These are the activations of a small network on made-up records, seen along a few directions, one row for each record.
Each row is followed by the record's values for the fields W, B, J, Z, N, V, L, M.
A field that a record lacks is written absent.
The largest differences between rows may come from other fields.
Strong random noise was added to every row along 2 fixed directions; ignore it. To show where, here is one row again and again, with new noise each time:
[  13  -64   73   13  -17 -106 -104 -227 -167   22  -86  149  113  -25
  -97   78   36 -188]
[ 215 -216   29 -125  192 -264  151   64 -229  -41 -248   40  121   76
  -57 -142  -26 -109]
[-181  121   54 -279 -155   11   22 -214  -95 -134   24   68  101  -61
   72  170  264 -163]
[-172  110   60 -237 -154    8  -10 -235 -100 -112   23   85  102  -64
   50  175  242 -171]

[ -16   88  171    2   -2  183  117 -300   77  161   71  148   61   40
 -120   83  -53 -114]  W: w3 / B: b3 / J: absent / Z: absent / N: n2 / V: v1 / L: l2 / M: m2
[-108   15   56  369 -273  276 -315 -294    8  128   71  201   33 -148
  -98  154   -3 -166]  W: w3 / B: b3 / J: absent / Z: absent / N: n2 / V: v1 / L: l2 / M: m1
[ 500 -370  287  531  380 -254 -146 -439  -89  496 -178   43  170   88
 -563  -23 -745  -55]  W: w2 / B: b3 / J: j2 / Z: z2 / N: absent / V: absent / L: absent / M: m2
[-260  341   63 -363 -268  335  198  -59  193 -231  172 -201   14  -57
  263  194  303   27]  W: w3 / B: b3 / J: absent / Z: absent / N: absent / V: absent / L: absent / M: m1
[  77    4 -301   72  -43  -67  -68  150 -304  -33 -283  147  -64  -28
   57 -126  309 -105]  W: w2 / B: b1 / J: j3 / Z: z2 / N: n2 / V: v1 / L: l2 / M: m1
[-253   -6 -135  -17   48  -29  -78  393  115 -276   29 -152  -94  -60
  272 -165   32  172]  W: w1 / B: absent / J: absent / Z: absent / N: absent / V: absent / L: absent / M: absent
[ 193 -248 -204 -589  436 -198  576  721   98 -321 -293 -334  -12  134
  256 -372  194  135]  W: w1 / B: absent / J: absent / Z: absent / N: n2 / V: v1 / L: l2 / M: m2
[ 145   45   53 -372    2  -55  443   55 -178    5  -44  -78   96  111
  104  232  292  -62]  W: w2 / B: b3 / J: j4 / Z: z3 / N: absent / V: absent / L: absent / M: m2
[-185   13   -4  584 -170  203 -610 -228   70   72  103  173  -25 -110
  -65  153 -173    6]  W: w1 / B: absent / J: absent / Z: absent / N: absent / V: absent / L: absent / M: m1
[-114   -4   -3 -253  104   14  168  176  241 -196    9  -87  -68   12
   65  -49 -145  159]  W: w1 / B: absent / J: absent / Z: absent / N: n2 / V: v1 / L: l2 / M: m2
[ 275 -281   81  497  293 -200 -285  160   92  240 -154  -14 -108   48
 -223 -269 -513   75]  W: w3 / B: b2 / J: absent / Z: absent / N: absent / V: absent / L: absent / M: absent
[-511  560 -260 -278 -589  266  -78 -222  -61 -385  207  141 -123 -323
  287  326  757 -127]  W: w2 / B: b1 / J: j3 / Z: z2 / N: n2 / V: v2 / L: l1 / M: m1
[-115  147 -173 -337 -195   -4  213  210 -136 -371  -78   -2 -122   16
  208  -36  404  -40]  W: w2 / B: b1 / J: j3 / Z: z2 / N: n2 / V: v2 / L: l4 / M: m1
[-170  160 -252  -44   19   -3  -65  376   93 -220   77   10  -99 -175
  323 -143  158  106]  W: w1 / B: absent / J: absent / Z: absent / N: n2 / V: v2 / L: l1 / M: absent
[-475  120    9  442 -169  148 -699 -112  328  -66  311   -1 -152 -269
   44   66 -270   87]  W: w1 / B: absent / J: absent / Z: absent / N: absent / V: absent / L: absent / M: absent
[  67   50 -103 -309  110   44  310  234  -78  -13   -4  -43   69   80
   25 -167  259  103]  W: w3 / B: b4 / J: absent / Z: absent / N: n2 / V: v1 / L: l2 / M: m2
[-238   55   49  -65 -158  219  -88 -203  120   52   69  147   80 -112
   66  189  114   -5]  W: w1 / B: absent / J: absent / Z: absent / N: n1 / V: v1 / L: l2 / M: m2
[  52  -48 -182   51 -126 -117 -156  -23 -243  -37   16  177  -46 -213
  121   19  121   -8]  W: w2 / B: b1 / J: j3 / Z: z2 / N: n2 / V: v1 / L: l2 / M: absent
[ -61  -90  -36  -26   -6  -81   27  -20   66  -29   52  -96  -80  -56
   57  -70 -136  -55]  W: w2 / B: b3 / J: j3 / Z: z6 / N: n2 / V: v1 / L: l2 / M: absent
[  97 -145 -203  -23   29 -134  -56  319 -120  -71  -32   35  -83  193
  -16 -209   66  -68]  W: w2 / B: b4 / J: j3 / Z: z10 / N: n2 / V: v1 / L: l2 / M: absent
[ 390 -303   47 -185  378 -362  427  305 -155  -60 -354 -169  124  220
  -91 -365 -124   98]  W: w2 / B: b1 / J: j2 / Z: z11 / N: absent / V: absent / L: absent / M: m2
[ 137 -119   21 -330  333  -87  361  312  233 -144  -91 -247  -49  142
  127 -219 -154  271]  W: w1 / B: absent / J: absent / Z: absent / N: absent / V: absent / L: absent / M: m2
[-129  183 -110 -228  -28   97   97  255   89 -143  108  -75  -92  -81
  286 -147  158    8]  W: w3 / B: b3 / J: absent / Z: absent / N: n2 / V: v2 / L: l4 / M: absent
[ 229 -202   10  191  253 -234   23   81   79  133 -108 -163  -79   86
  -90 -319 -463  140]  W: w2 / B: b3 / J: j3 / Z: z6 / N: absent / V: absent / L: absent / M: absent
[ 105 -165   58  380  -63 -114 -200 -358 -233  259 -200  370  -21  -21
 -303  123  -40 -194]  W: w2 / B: b1 / J: j3 / Z: z2 / N: n2 / V: v1 / L: l2 / M: m2
[-318  400  118 -408 -240  355  139 -136  430 -255  259 -322 -116 -127
  150  196   63  124]  W: w3 / B: b3 / J: absent / Z: absent / N: absent / V: absent / L: absent / M: m1
[-291  306  -15 -191 -279   84  -12   -3   58 -133  248 -101  -73  -85
  227  199  234  -10]  W: w2 / B: b3 / J: j4 / Z: z3 / N: absent / V: absent / L: absent / M: absent
[-283   19   -6  151  -32   62 -266  142  144  -84  160  -72 -128 -131
   34 -118 -276   36]  W: w3 / B: b3 / J: absent / Z: absent / N: n2 / V: v1 / L: l2 / M: absent
[ 463 -343  121  730  176 -209 -422 -304 -168  387 -288  212   -6   37
 -463  -95 -547  -63]  W: w2 / B: b1 / J: j3 / Z: z2 / N: absent / V: absent / L: absent / M: m1
[-214   59  -31  356 -165   51 -373 -195   56  105  136    6 -133  -77
  -20   22 -115    7]  W: w2 / B: b3 / J: j3 / Z: z6 / N: absent / V: absent / L: absent / M: absent
[ 143 -379 -118  523  338 -259 -332  472   54  -20 -177  -74 -101   18
   10 -475 -527  199]  W: w1 / B: absent / J: absent / Z: absent / N: absent / V: absent / L: absent / M: absent
[ -46   58  203  525 -197  200 -602 -449  103  195  134  203  -23 -159
 -206  175 -225  -59]  W: w3 / B: b1 / J: absent / Z: absent / N: absent / V: absent / L: absent / M: m1
[ -39   88   36 -235 -128  110   17 -147  268  -97  154 -193  -51   73
   16   41  -37  132]  W: w2 / B: b4 / J: j3 / Z: z10 / N: absent / V: absent / L: absent / M: m1
[  52  -92   42  169  -28 -157  -14  -66 -149  109 -128   91  147   91
 -170   54  124  -41]  W: w2 / B: b4 / J: j2 / Z: z2 / N: absent / V: absent / L: absent / M: m2
[ 361 -219   84  196  231 -180   74  -51   18  111 -226 -158  119  173
 -224 -253 -447   68]  W: w2 / B: b3 / J: j2 / Z: z2 / N: absent / V: absent / L: absent / M: m1
[ -71  162 -102 -377  -52 -140  340  445  -26 -190  -32 -174  -44   90
  357  -69  270   42]  W: w2 / B: b3 / J: j4 / Z: z3 / N: absent / V: absent / L: absent / M: absent
[ -19   10   11 -151   64   74   67  132  301 -188   30 -216  -58  -10
  128  -93 -212  250]  W: w1 / B: absent / J: absent / Z: absent / N: absent / V: absent / L: absent / M: m1
[  17   50  193 -216   94   69  292  -25   48   28   43 -149   54   15
  -17   88   20   35]  W: w3 / B: b3 / J: absent / Z: absent / N: absent / V: absent / L: absent / M: m2
[  76 -138   20   88  239  -81   19  160  139  -10 -109  -53  -60   51
  -32  -75 -182  126]  W: w1 / B: absent / J: absent / Z: absent / N: absent / V: absent / L: absent / M: m2
[  58 -103  130  361  -13   -8 -376 -422   67  292  108   99  -42   32
 -371  190 -262  -38]  W: w2 / B: b4 / J: j3 / Z: z10 / N: absent / V: absent / L: absent / M: m2
[-362  395  342 -233 -268  376  -11 -584  359   57  416 -118   40 -191
  -62  445   29   -4]  W: w3 / B: b3 / J: absent / Z: absent / N: absent / V: absent / L: absent / M: m2
[-281    8  -80   17   68  -31 -194  373  274 -276  123 -233 -146 -128
  231 -222 -198  237]  W: w1 / B: absent / J: absent / Z: absent / N: absent / V: absent / L: absent / M: absent
[ -74  131  -99 -355 -270  140  188 -289 -209   38  205  121   58  -97
   16  293  409   59]  W: w2 / B: b4 / J: j3 / Z: z10 / N: n2 / V: v1 / L: l2 / M: m2
[-524  528  106  -84 -507  328 -316 -527  330    6  450   -5 -101 -164
  141  437  121  -83]  W: w2 / B: b3 / J: j3 / Z: z3 / N: absent / V: absent / L: absent / M: absent
[ -28  -41   31  -36  -55   45  -71  126  158   61   50  -54  -29 -101
   94 -129 -172   -2]  W: w3 / B: b3 / J: absent / Z: absent / N: n1 / V: v1 / L: l2 / M: absent
[-213   95   50   90  -28  125 -178 -116  235  -22   99   18  -73  -64
    8  183  -20   62]  W: w1 / B: absent / J: absent / Z: absent / N: absent / V: absent / L: absent / M: m2
[-249  408   82 -558 -361  306  131 -244   56 -259  221 -144    4  -50
  252  323  379   19]  W: w2 / B: b1 / J: j4 / Z: z2 / N: absent / V: absent / L: absent / M: m1
[ 256  -71   77 -581  307 -226  721  264   81  -59 -189 -369   30  184
   49 -219 -113  210]  W: w2 / B: b3 / J: j3 / Z: z6 / N: absent / V: absent / L: absent / M: m2

Here are new rows. What are their fields?
[ 366 -181  160    0  358 -163  302  168  -80  133 -184  -97   79  127
 -120 -126 -224   33]  W: w3 / B: b3 / J: absent / Z: absent / N: absent / V: absent / L: absent / M: m2
[  -4  -27   93  174  -23  -41  -38 -240  -87  157  -51   37  119   65
 -170  130   26  -91]  W: w2 / B: b3 / J: j2 / Z: z2 / N: absent / V: absent / L: absent / M: m2
[-449  199   15  211 -278  269 -344 -320   11  -37  245  285  -35 -140
   54  380  205 -102]  W: w1 / B: absent / J: absent / Z: absent / N: n2 / V: v1 / L: l2 / M: m2
[ 134  -37  327  704   16  112 -530 -678   96  553  131  252   64  -65
 -459  268 -495 -133]  W: w3 / B: b3 / J: absent / Z: absent / N: absent / V: absent / L: absent / M: m2
[ 286 -332 -134  109  342 -180  129  572  -74 -163 -299 -148   -8  141
  113 -417 -242  219]  W: w1 / B: absent / J: absent / Z: absent / N: absent / V: absent / L: absent / M: m1
[-464  337  111  390 -450  478 -536 -555  205   88  343   86  -53 -213
  -36  367   67  -97]  W: w3 / B: b3 / J: absent / Z: absent / N: absent / V: absent / L: absent / M: m1
[ 277 -198   94  -45  266 -212  314   25    5  146 -154 -182    1   84
 -167 -137 -312  110]  W: w2 / B: b3 / J: j3 / Z: z6 / N: absent / V: absent / L: absent / M: m2
[-238 -110 -146  494  -17   16 -631  121   54  105  -13  145  -62 -214
    0 -101 -213   -5]  W: w1 / B: absent / J: absent / Z: absent / N: n1 / V: v1 / L: l2 / M: absent
[ 122   96   98 -128  -75   93   65 -231  149   45  120 -130   37   92
    6  177 -120  -15]  W: w2 / B: b3 / J: j4 / Z: z3 / N: absent / V: absent / L: absent / M: m1
[  -3 -147  -75  -84  243  -99  210  373   18 -163 -143 -135  -18   81
  129 -182   22  169]  W: w1 / B: absent / J: absent / Z: absent / N: absent / V: absent / L: absent / M: m2
[  54   53   78 -104   28  119  201   69  171  -92  -43 -210   24   40
   80  -97  -63   96]  W: w3 / B: b3 / J: absent / Z: absent / N: absent / V: absent / L: absent / M: m1
[-134   22   73   63    3  122 -109 -143   91   33  108   36   23  -15
   26  120  -21   96]  W: w1 / B: absent / J: absent / Z: absent / N: absent / V: absent / L: absent / M: m2
[ -80 -113 -158 -478  -34 -153  298  450   56 -304  -17 -211 -120   25
  286 -234  199   84]  W: w2 / B: b4 / J: j3 / Z: z10 / N: n2 / V: v1 / L: l2 / M: absent
[  61  -20  -18    5   67   31  -17  243  123 -146  -63  -90   -4   40
  111  -75 -124  149]  W: w1 / B: absent / J: absent / Z: absent / N: absent / V: absent / L: absent / M: m1
[ 116   52    7  324   71  -46 -132 -409  -35  323    1  227  -32   69
 -400   62 -250 -176]  W: w2 / B: b3 / J: j3 / Z: z6 / N: n2 / V: v1 / L: l2 / M: m2
[ -77   56    3  276 -139   29 -185 -322 -252  171   -7  307  147   29
 -185  192   13 -250]  W: w2 / B: b3 / J: j2 / Z: z2 / N: n2 / V: v1 / L: l2 / M: m2
[-137  112 -122 -466 -100  -93  414  272 -275 -284  -34   17   89  148
  184  -18  499  -35]  W: w2 / B: b4 / J: j2 / Z: z2 / N: n2 / V: v1 / L: l2 / M: m2
[ 151  -41  -65 -174   47  -62   93  152 -106 -160 -147  -95  -61  139
  143  -61  127    2]  W: w2 / B: b1 / J: j3 / Z: z2 / N: absent / V: absent / L: absent / M: m1
[  39   83  -31 -734   69  -72  566  236 -149 -262  -69 -193  -14  153
  334  -26  422  120]  W: w2 / B: b1 / J: j3 / Z: z2 / N: absent / V: absent / L: absent / M: m2
[  62  -29   83  -60  -56   23   46 -209  -58  131   21   21   44   64
  -98  163   85   14]  W: w2 / B: b4 / J: j3 / Z: z10 / N: absent / V: absent / L: absent / M: m2
[-171  222  -10 -495  -20   45  231  156  294 -257  155 -400 -172   31
  221  -71  -56  188]  W: w2 / B: b3 / J: j3 / Z: z6 / N: absent / V: absent / L: absent / M: absent
[ -39   51  152  163  -44   90 -177 -477  -49  194  133    4  117    7
 -146  223 -153  -59]  W: w2 / B: b3 / J: j2 / Z: z2 / N: absent / V: absent / L: absent / M: m2
[ 220 -276  -98  103  207  -73  143  456 -172 -107 -209  -65  -11  147
   10 -348 -166   29]  W: w3 / B: b3 / J: absent / Z: absent / N: n2 / V: v1 / L: l2 / M: m1
[ -81  104 -222  266 -136  124 -180  -56   24 -161   72  172  -59 -201
  119   54  115   65]  W: w1 / B: absent / J: absent / Z: absent / N: n2 / V: v2 / L: l1 / M: m1
